A small network was trained on invented records. Each row is its activation on one of them, seen along a few directions.
Each row is followed by the record's values for the fields MUDIS, FOPUR, REZUM, ZES, GOBO.
Not every record has every field; a missing one is left out.
The largest differences between rows may come from other fields.
(in the rows, 500 means zero)
Strong random noise was added to every row along 7 fixed directions; ignore it. To show where, here is one row again and again, with new noise each time:
[387 386 323 604 455 469 398 551 441 345 517 515 547 459 636 408 437 488
 429 583 337 336 609 510 445 442 358]
[366 645 476 732 416 441 310 353 451 428 542 447 516 543 530 658 725 364
 519 480 448 423 474 812 558 548 577]
[600 518 372 390 347 404 666 470 519 417 354 407 514 508 348 541 600 582
 523 575 549 620 220 413 452 693 651]
[448 580 430 573 300 483 563 401 439 411 468 424 442 552 415 551 618 369
 540 591 396 561 299 707 493 561 602]
[496 527 544 606 480 566 434 467 399 525 618 465 425 556 563 612 577 476
 533 473 420 492 437 663 484 586 487]
[517 446 529 647 467 586 491 546 535 376 318 575 508 493 355 408 447 508
 387 504 537 576 564 554 559 392 497]
[534 282 351 530 469 609 587 658 352 334 514 518 495 447 810 598 357 620
 416 428 362 402 505 363 385 516 326]
[430 489 480 674 493 563 289 497 493 378 440 525 547 486 570 532 558 581
 421 409 515 422 614 548 560 494 460]
[566 501 521 591 466 495 572 500 495 457 419 508 486 524 372 537 534 461
 467 525 525 590 419 603 507 515 561]

[666 466 755 482 609 726 461 538 440 702 652 515 390 576 476 512 432 598
 507 404 517 601 482 501 510 573 438]
MUDIS=zafu FOPUR=zopu REZUM=zuz ZES=dat GOBO=vamo
[537 416 597 452 639 702 323 589 533 563 587 609 467 446 603 443 402 701
 441 355 543 437 689 308 535 469 372]
MUDIS=votin FOPUR=fom REZUM=lova ZES=loro GOBO=vamo
[604 621 634 510 610 439 385 432 610 695 492 481 502 589 325 461 611 467
 528 473 654 605 503 578 600 565 592]
MUDIS=zafu FOPUR=zopu REZUM=zuz ZES=dat GOBO=falol
[395 618 647 764 625 603 352 451 497 518 448 641 438 640 501 447 532 172
 481 409 556 550 717 772 647 345 422]
MUDIS=votin FOPUR=sule REZUM=tal ZES=peg GOBO=falol
[490 565 609 435 420 749 416 447 399 614 630 428 290 651 627 610 603 624
 609 366 489 574 374 449 483 664 453]
MUDIS=far FOPUR=fom REZUM=tal ZES=loro GOBO=falol
[390 452 431 471 447 579 463 558 357 550 661 482 354 590 681 347 428 415
 589 601 272 440 517 491 444 510 356]
MUDIS=zafu FOPUR=sule REZUM=lova ZES=nifar GOBO=falol
[448 589 408 461 377 483 346 398 528 464 486 384 540 542 489 484 616 592
 514 497 510 444 444 461 528 613 534]
MUDIS=far FOPUR=zopu REZUM=zuz ZES=dat GOBO=falol
[445 439 523 511 529 639 460 506 324 612 831 483 343 590 793 489 411 317
 616 534 188 432 471 699 418 479 324]
MUDIS=zafu FOPUR=zopu REZUM=zuz ZES=dat GOBO=vamo
[482 548 518 418 325 566 546 448 626 437 309 476 519 493 250 226 485 536
 470 610 540 645 442 435 581 490 596]
MUDIS=zafu FOPUR=bikun REZUM=noni ZES=dat GOBO=falol
[572 281 534 371 548 637 638 713 583 473 353 589 473 412 333 190 178 592
 373 591 490 592 615 272 476 295 419]
MUDIS=nabod FOPUR=bikun REZUM=siv ZES=nifar GOBO=vamo
[447 545 693 554 624 641 300 480 525 706 694 503 379 550 396 307 475 523
 543 517 493 530 634 591 532 492 403]
MUDIS=nabod FOPUR=bikun REZUM=meguv ZES=loro GOBO=falol
[405 395 475 414 267 729 517 545 496 351 344 501 400 439 459 227 357 609
 447 549 346 558 489 421 548 330 423]
MUDIS=nabod FOPUR=fom REZUM=zuz ZES=peg GOBO=vamo
[706 468 562 484 831 350 719 605 579 653 532 633 525 531 476 609 427 324
 518 472 641 599 494 464 452 526 479]
MUDIS=votin FOPUR=sule REZUM=meguv ZES=loro GOBO=vamo
[498 584 504 533 383 635 437 411 504 386 359 418 467 508 546 716 639 585
 492 271 584 572 371 474 566 584 613]
MUDIS=nabod FOPUR=zopu REZUM=zuz ZES=loro GOBO=vamo
[513 481 609 465 390 815 485 518 493 528 482 473 357 513 380 345 385 588
 487 481 433 613 446 475 528 418 455]
MUDIS=nabod FOPUR=zopu REZUM=zuz ZES=loro GOBO=falol
[405 401 292 569 528 301 517 557 432 424 689 452 596 461 778 560 473 396
 459 579 329 239 551 511 336 514 368]
MUDIS=zafu FOPUR=bikun REZUM=meguv ZES=dat GOBO=falol
[796 405 455 316 647 267 726 589 487 554 438 454 553 489 511 711 509 673
 553 471 680 542 343 202 355 763 528]
MUDIS=dof FOPUR=dar REZUM=zuz ZES=peg GOBO=vamo
[527 350 263 463 562 269 616 622 516 358 482 520 653 404 622 528 417 523
 391 555 448 277 621 349 368 413 407]
MUDIS=dof FOPUR=fom REZUM=lova GOBO=falol
[309 619 497 527 320 642 420 374 458 435 473 444 448 589 472 374 589 363
 572 528 379 527 439 653 573 458 514]
MUDIS=nabod FOPUR=sule REZUM=tal ZES=dat GOBO=falol
[545 569 431 335 573 357 444 476 629 595 559 443 571 478 411 414 552 632
 570 562 605 489 443 342 438 667 526]
MUDIS=dof FOPUR=bikun REZUM=meguv ZES=loro GOBO=falol
[461 594 591 478 488 590 312 434 504 549 556 459 449 514 478 508 623 681
 521 478 549 498 472 424 515 608 526]
MUDIS=far FOPUR=fom REZUM=tal ZES=loro GOBO=vamo
[457 412 415 423 364 680 616 532 400 430 549 495 393 448 585 373 319 447
 510 561 279 544 396 501 446 399 401]
MUDIS=nabod FOPUR=zopu REZUM=zuz ZES=loro GOBO=fedus
[532 494 579 664 524 575 631 564 491 449 407 618 434 534 507 557 428 311
 424 422 522 588 577 659 507 280 438]
MUDIS=dof FOPUR=fom REZUM=tal ZES=loro GOBO=falol
[656 428 654 461 713 536 692 557 333 785 866 542 384 553 624 653 418 388
 602 515 333 497 457 672 367 546 439]
MUDIS=votin FOPUR=dutet REZUM=lova ZES=tuk GOBO=vamo
[616 365 489 491 386 490 766 570 449 435 424 444 488 435 402 648 453 582
 440 510 533 574 346 492 410 505 573]
MUDIS=nabod FOPUR=bikun REZUM=zuz ZES=nifar GOBO=vamo
[593 451 576 432 563 481 452 539 412 693 592 444 342 621 386 338 438 614
 561 581 512 527 533 389 440 661 354]
MUDIS=dof FOPUR=dar REZUM=zuz ZES=peg GOBO=falol
[542 406 496 502 454 479 656 593 593 459 363 535 475 506 177 232 360 466
 407 702 530 602 493 452 489 396 529]
MUDIS=zafu FOPUR=bikun REZUM=siv ZES=loro GOBO=falol
[580 513 372 358 460 474 694 505 471 479 512 451 486 537 663 610 526 517
 603 472 481 579 293 340 409 666 492]
MUDIS=far FOPUR=sule REZUM=noni ZES=loro GOBO=falol
[509 559 487 415 482 460 503 450 559 575 569 428 472 527 461 490 557 532
 568 537 525 540 414 438 461 613 538]
MUDIS=far FOPUR=bikun REZUM=meguv ZES=loro GOBO=falol
[594 453 417 377 537 425 610 592 473 556 491 466 438 626 569 537 502 517
 564 507 523 590 417 294 405 706 423]
MUDIS=far FOPUR=sule REZUM=tidun ZES=nifar GOBO=falol
[632 447 532 640 554 439 799 578 363 557 551 470 425 530 546 766 480 248
 465 513 430 552 412 715 410 462 512]
MUDIS=nabod FOPUR=zopu REZUM=zuz ZES=nifar GOBO=falol
[537 404 455 468 569 462 647 585 433 523 477 549 461 517 622 545 407 441
 476 502 486 516 510 445 407 509 435]
MUDIS=votin FOPUR=bikun REZUM=tal ZES=nifar GOBO=vamo
[467 583 616 572 460 680 455 433 531 469 396 543 388 531 445 551 552 477
 522 407 552 626 460 612 616 444 537]
MUDIS=dof FOPUR=fom REZUM=zuz ZES=loro GOBO=vamo
[542 467 671 487 639 660 540 555 475 613 676 568 451 482 569 463 326 457
 498 458 440 536 562 603 486 393 398]
MUDIS=dof FOPUR=bikun REZUM=meguv ZES=dat GOBO=vamo
[348 566 384 459 278 631 449 384 402 392 538 400 420 574 667 494 524 377
 569 519 292 483 381 624 522 506 485]
MUDIS=far FOPUR=zopu REZUM=zuz ZES=dat GOBO=vamo
[494 582 397 508 497 348 589 468 511 440 485 515 565 479 567 681 639 350
 519 478 504 447 414 645 509 530 609]
MUDIS=votin FOPUR=fom REZUM=lova GOBO=vamo
[459 508 632 500 575 640 313 514 457 614 645 498 396 538 581 516 526 634
 558 405 495 454 571 483 525 651 441]
MUDIS=votin FOPUR=bikun REZUM=kufu ZES=nifar GOBO=vamo
[327 505 449 624 260 534 461 445 388 365 469 437 412 522 525 542 574 389
 484 522 343 462 477 676 509 434 480]
MUDIS=nabod FOPUR=fom REZUM=zuz ZES=nifar GOBO=vamo
[553 545 518 502 437 385 656 479 552 515 464 453 478 507 326 524 515 464
 527 593 526 567 383 503 467 523 611]
MUDIS=far FOPUR=bikun REZUM=nika ZES=loro GOBO=falol
[494 573 701 557 592 638 244 482 528 593 559 530 470 477 446 540 579 651
 460 373 599 496 678 528 622 490 522]
MUDIS=dof FOPUR=fom REZUM=lova ZES=nifar GOBO=vamo
[401 585 365 434 436 261 482 385 623 501 506 397 555 512 304 307 605 428
 566 679 476 471 428 542 464 562 576]
MUDIS=nabod FOPUR=bikun REZUM=noni ZES=loro GOBO=falol
[498 586 503 491 551 406 415 433 549 536 607 473 552 427 525 599 574 586
 535 494 538 423 471 542 497 541 624]
MUDIS=far FOPUR=bikun REZUM=lova ZES=loro GOBO=vamo
[590 512 606 526 766 395 335 501 549 724 664 555 504 538 456 444 534 552
 541 435 606 422 670 478 490 568 459]
MUDIS=votin FOPUR=dutet REZUM=lova ZES=loro GOBO=falol
[433 601 604 834 497 584 505 470 440 386 378 576 456 560 595 783 634 257
 414 317 560 546 613 854 602 352 535]
MUDIS=dof FOPUR=fom REZUM=tal ZES=nifar GOBO=falol
[412 503 366 530 510 408 393 439 497 383 523 453 601 447 657 577 564 385
 513 474 453 375 544 543 506 464 484]
MUDIS=nabod FOPUR=zopu REZUM=zuz ZES=peg GOBO=vamo

Here are new rows. What are their fields?
[431 639 319 375 231 453 536 331 521 338 405 366 529 427 467 559 679 611
 568 539 467 534 251 435 493 632 742]
MUDIS=far FOPUR=dutet REZUM=lova ZES=loro GOBO=vamo
[611 330 449 497 492 427 719 614 408 471 383 505 433 515 454 495 360 524
 436 558 502 557 494 392 418 516 420]
MUDIS=dof FOPUR=dar REZUM=zuz ZES=nifar GOBO=vamo
[611 455 434 364 573 440 530 533 542 543 506 528 553 424 532 531 486 645
 507 447 577 482 499 263 450 593 524]
MUDIS=votin FOPUR=dutet REZUM=lova ZES=loro GOBO=vamo
[465 429 458 528 577 400 295 523 476 526 631 482 482 551 580 480 525 595
 466 532 467 333 631 425 435 577 351]
MUDIS=far FOPUR=fom REZUM=zuz ZES=loro GOBO=vamo
[566 508 657 537 638 619 515 503 530 502 468 548 630 388 622 718 503 577
 448 298 657 526 536 541 572 403 590]
MUDIS=nabod FOPUR=bikun REZUM=tal ZES=dat GOBO=vamo
[664 458 604 456 838 381 460 532 420 809 879 463 452 501 660 660 514 494
 599 472 462 409 516 500 370 654 398]
MUDIS=nabod FOPUR=zopu REZUM=zuz ZES=loro GOBO=vamo
[566 519 631 612 464 475 606 495 439 660 525 518 307 626 239 401 465 298
 549 655 440 607 440 683 448 495 455]
MUDIS=votin FOPUR=dar REZUM=zuz ZES=loro GOBO=falol
[613 327 589 360 443 659 560 594 379 691 586 443 237 655 386 292 375 683
 574 615 412 611 429 289 397 687 348]
MUDIS=zafu FOPUR=dar REZUM=zuz ZES=nifar GOBO=falol
[554 486 518 507 570 562 560 495 542 447 449 566 527 457 656 672 558 522
 474 322 617 554 455 449 535 487 557]
MUDIS=zafu FOPUR=fom REZUM=tal ZES=loro GOBO=vamo
[631 602 686 444 536 708 533 477 475 605 476 491 476 554 606 799 635 622
 581 227 705 647 344 505 551 681 612]
MUDIS=votin FOPUR=bikun REZUM=tal ZES=dat GOBO=falol
[446 518 494 428 461 448 391 490 599 544 394 512 431 563 256 156 467 494
 505 700 519 596 563 457 569 467 477]
MUDIS=far FOPUR=fom REZUM=zuz ZES=nifar GOBO=vamo
[516 501 561 477 311 811 618 501 488 346 293 519 410 458 516 590 511 621
 447 294 579 707 371 427 581 445 562]
MUDIS=nabod FOPUR=fom REZUM=tal ZES=loro GOBO=vamo
[491 510 543 639 581 480 466 489 489 487 586 559 560 405 518 601 505 423
 472 462 482 439 589 652 486 358 543]
MUDIS=nabod FOPUR=dutet REZUM=lova ZES=loro GOBO=vamo
[582 375 463 574 595 325 519 622 419 580 595 503 489 547 594 581 500 486
 438 526 499 402 612 426 402 562 355]
MUDIS=zafu FOPUR=fom REZUM=zuz ZES=nifar GOBO=falol
[651 386 610 526 672 535 605 630 556 591 497 616 502 421 344 374 327 519
 457 539 553 557 627 434 474 349 471]
MUDIS=nabod FOPUR=dutet REZUM=lova ZES=loro GOBO=falol
[629 346 454 456 584 484 645 610 539 532 456 539 452 514 354 308 319 515
 430 643 491 557 545 331 417 456 396]
MUDIS=far FOPUR=zopu REZUM=zuz ZES=loro GOBO=falol
[542 514 554 530 386 602 685 508 481 417 352 565 419 513 323 415 407 331
 476 523 492 658 438 604 549 372 581]
MUDIS=votin FOPUR=dutet REZUM=lova ZES=peg GOBO=vamo
[537 466 574 610 499 533 423 520 403 601 529 469 377 594 506 533 518 595
 490 458 517 479 523 438 466 615 410]
MUDIS=zafu FOPUR=dar REZUM=zuz ZES=loro GOBO=falol
[686 441 486 470 528 502 776 577 442 522 487 542 452 506 526 648 416 385
 514 473 488 609 336 506 397 532 479]
MUDIS=votin FOPUR=zopu REZUM=zuz ZES=loro GOBO=vamo
[586 542 384 455 484 496 546 452 526 410 378 400 569 447 681 871 685 651
 518 235 672 499 307 360 512 699 647]
MUDIS=nabod FOPUR=zopu REZUM=zuz ZES=loro GOBO=falol
[531 530 486 441 469 616 665 500 405 575 641 466 337 570 688 647 505 416
 619 446 417 578 310 551 419 661 466]
MUDIS=votin FOPUR=bikun REZUM=meguv ZES=loro GOBO=falol
[498 628 539 531 523 491 485 409 471 489 602 478 490 511 598 773 674 465
 566 373 505 465 413 693 519 562 616]
MUDIS=dof FOPUR=fom REZUM=lova GOBO=vamo
